W: [119 158 111 165 171 142 117 123 144 143 133  89 151 150  89 147 128 133
 137  91 191 162 103 130 134 183  88 179 147  85 125 103 157  87  96 184]
P: [ 59 136 101 165 171 142 117 123 144 143 133  89 132 164 124 147 128 133
 137  91 191 162 103 130 134 183  88 179 147  85 125 102 157  87 106 108]
U: [119 159 111 123 128  62 129 124  71 173 113 108 151 151  89 160 132 115
 130 104  91 100 134 134 152 127  98 159 144 134 100 168 132 132 131 222]
B: [101 146  93 204 154  91 175 106 176 156 160 152 148 135  95  92 141 171
 105 111 190  99 104  81 141 119 106 104  97  94 149 155  91 128  92 140]
N: [161 222 193 144  77  94  93 184 166  91 113 109 122 138 124 132 186 184
 130 144 120  95 142  96  83 152 188  94 139 124 107 131 140 113 126 145]
G: [132 131 110 135 106 116 145 128 118 141 121 127 134 101 145 121 142 125
 127 134 121 104 130 136 140 117 125 134 138 106 121 137  86 134 146 124]
V: [119 159 111 123 128  62 129 124  71 173 102  98 151 151  89 160 132 115
 130 104  91 100 134 134 104 114 156 124 107 193  67 104 163 165 158  90]
tail: [ 81 141] | [119 106 104  97  94 149 155  91 128  92 140]
tail: [113 109] | [122 138 124 132 186 184 130 144 120  95 142  96  83 152 188  94 139 124
 107 131 140 113 126 145]
tail: [125 103] | [157  87  96 184]
tail: [ 95 142  96  83 152] | [188  94 139 124 107 131 140 113 126 145]
tail: [103 157] | [ 87  96 184]
tail: [ 93 184 166  91] | [113 109 122 138 124 132 186 184 130 144 120  95 142  96  83 152 188  94
 139 124 107 131 140 113 126 145]

mogot: [118  81 129 100 128 140  71 126 117 101  95 133 157 144 187  61 142 114
 122 145  94 215  86 190 143  90 170]
Der: [102 101 136  92 130 137 122 150 136  92 110 148 115 160 153  85 136 138
 154 108 123 190 100 147 151  87 164]
veni: [102 100 131 132 122 133 114 123 124 133 133 110 132 115 136 133 122 115
 112 143 125 113 129 138 131 141 121]
zemuz: [135 122 131 124 125 133 118 129 127 124 127 120 128 126 139 123 126 121
 122 134 125 131 123 139 134 128 131]
gobor: [112 132 133  92 129 129 155 147 141 114 132 142 101 145 115 130 127 144
 153 102 142 131 129 109 138 115 134]
Pinub: [147 127 131 132 122 133 114 123 124 132 127 121 128 126 139 133 122 114
 111 143 125 113 129 139 131 141 121]
tail: [102 101] | [136  92 130 137 122 150 136  92 110 148 115 160 153  85 136 138 154 108
 123 190 100 147 151  87 164]
tail: [134 125 131 123] | [139 134 128 131]
tail: [127 120 128 126 139] | [123 126 121 122 134 125 131 123 139 134 128 131]
tail: [ 92 130] | [137 122 150 136  92 110 148 115 160 153  85 136 138 154 108 123 190 100
 147 151  87 164]

T: [125 168 100  50]
D: [124 168 100  85]
H: [125 168  99 116]
E: [116 213 127 112]
M: [116 212  68 165]
tail: [168  99] | [116]
tail: [116 212] | [ 68 165]
tail: [124 168 100] | [85]
tail: [213 127] | [112]

doba: [114 113 114 104 192  98]
sude: [153 183 105  98 113 121]
Vopef: [171 191 143  86 174 143]
Dilaz: [111 135 104  99  83  82]
mevut: [159 159 151 163 136 161]
gal: [ 61 187  38 195 206 100]
Noki: [ 68 189 131 103 192  98]
futi: [ 67  79 160 139 177  93]
Zibu: [ 70  87 129 212  88 175]
zonar: [154 183 105  99 113 113]
rido: [ 66 112 119 104 103 176]
tail: [135 104  99  83] | [82]
tail: [183 105  99 113] | [113]
tail: [105  99] | [113 113]

